Each row below is a small network's average activation on inputs in which a field has the value named, seen along a few directions.
Related values have similar rows: they may be neighbours, one step apart, or belong to one group.
Strong random noise was added to every row along 2 fixed directions; ignore it. To show where, here is one row again and again, with new noise each time:
[ 393  224  122   70 -241  137    6   64 -326 -142    3   17  196  204]
[  78   10 -346   32 -149  -89  308 -596   98  153 -228 -252  -40  -40]
[ 206  134 -122   46 -177   20  152 -265  -95   -3 -113 -105   40   86]
[-130  359 -210   -8   32  -11   70 -202  109 -130  -93   66 -413  152]


W, 18 values:
w3: [  22 -109   54  -59  -63   27  156  282  172  246   12 -122  254  -85]
w1: [ 313  -18  122   23 -305  -43  -46  374 -462  -54   60 -309  617   69]
w8: [-161 -178 -103  152 -109  -39   33  -58 -129  -84  -77 -243  435  172]
w2: [  85 -226  215    3 -200 -248  113 -136  167  262  176  -49  204 -354]
w7: [-238   10  -41 -148   81   48  -30 -274  137  -90 -246   80 -459   55]
w17: [ 545 -418  241 -162 -166   55  -64   69  -81  295   47  -38  919 -299]
w15: [-226  -50  110   72  251  -36  170  -19  190   62   -3 -180  147   -2]
w9: [-400  -64 -140  -89  371 -110   -4 -152  112  120  184  309 -457   52]
w5: [-243  314  121  189  220  139 -386  592   28 -335   97  200   -1  217]
w18: [  45  -22  -15 -132 -280   -9   42  -98 -291    3 -200  -54  296 -145]
w11: [  69  -67 -169   58 -371  300  -92   70 -259  -98 -100 -179  218   -9]
w14: [ 437 -338  -91   31  -70   34  274  -24  -98  -11 -266   78  -32   80]
w10: [-552  -27 -326    6  439 -220 -208 -197  498  -48  230  192 -953  -65]
w16: [ 203 -258  -32  123   10  -51  -30 -194 -126  482 -127  -91   -6   16]
w4: [ 120   76  311  121   31  121   49  310 -141  -92  -98 -139  385 -166]
w13: [  54  -77   71   53  220   -9  -99 -126   49   91  348   97  -46 -257]
w12: [-317 -210  -86 -162  282  -79    6 -176  452   11  162  137 -411 -271]
w6: [  85  343  112 -144 -129  -57  -30  119  -55 -166   15   51 -221  275]
The values of W form a ring.
Q: List every value one step from w14, in the order listed.
A: w7, w16
Q: List every value one step from w2, in the order listed.
A: w17, w12
Q: List every value one step from w11, in the order listed.
A: w1, w18
Q: List every value one step from w10, in the order listed.
A: w9, w13

Z, 18 values:
z3: [-601  299   42  -14  307    1 -346   98  506 -301  322  477 -845 -186]
z7: [ 561  -54   79  -24  -58  114   82  -25 -340  274  153  107  164  211]
z16: [ 808 -615   56  -38 -855 -105  382 -482 -348  372 -192 -397  718  -75]
z13: [ 251  376  258  -51 -235  192   -2  202 -224 -141   91   98 -141  108]
z12: [-252  159 -181  173   39  -15 -217  132 -168 -245  -59 -196  -89  219]
z17: [-246   65  -62  253   91   37  -85  335   30   87 -198 -115   66  -31]
z10: [-390  296 -306 -145   33  -15    3 -125  145 -156 -251    5  -28   99]
z14: [ 294  126  186  -72   91   94  -12  148   20 -177 -218  305 -427  143]
z4: [  -9 -246  -66  -18  -27  -18  269  215   82   63   -1 -153  394 -197]
z2: [ 433 -391  125  150   24   33  137 -156 -445  163   95  104  200  -96]
z8: [ 141 -324   -8  199  126 -224    0 -331   76  266  225  -23  207 -134]
z15: [ -74  526   -9 -213 -147  -89 -175  157 -128 -326   -6   96 -256  142]
z18: [-305  -27  -92  127  112  120  -25 -153  197  -95 -214 -343   35  -46]
z9: [-561 -115 -373 -177  314 -105   98 -387  606  432  -80  -27 -411 -486]
z1: [110 230 332 -20 176  14 -91 399 110 -98 294  71 240 -79]
z6: [-211  -55  299  -38   42  -38  124  202  -63  136 -104  -38  386  172]
z5: [ 325  -11  -39   39 -304  135   54 -185 -320 -192    4 -178  423  204]
z11: [ -68 -287 -105 -102  165  -72 -227   70   87  -73  179  193 -398   58]
The values of Z form a ring.
Q: List every value one step from z11, in the order listed.
A: z2, z8
Q: List every value one step from z4, in the order listed.
A: z1, z6
Q: List every value one step from z14, in the order listed.
A: z7, z16
Q: List every value one step from z18, in the order listed.
A: z12, z17
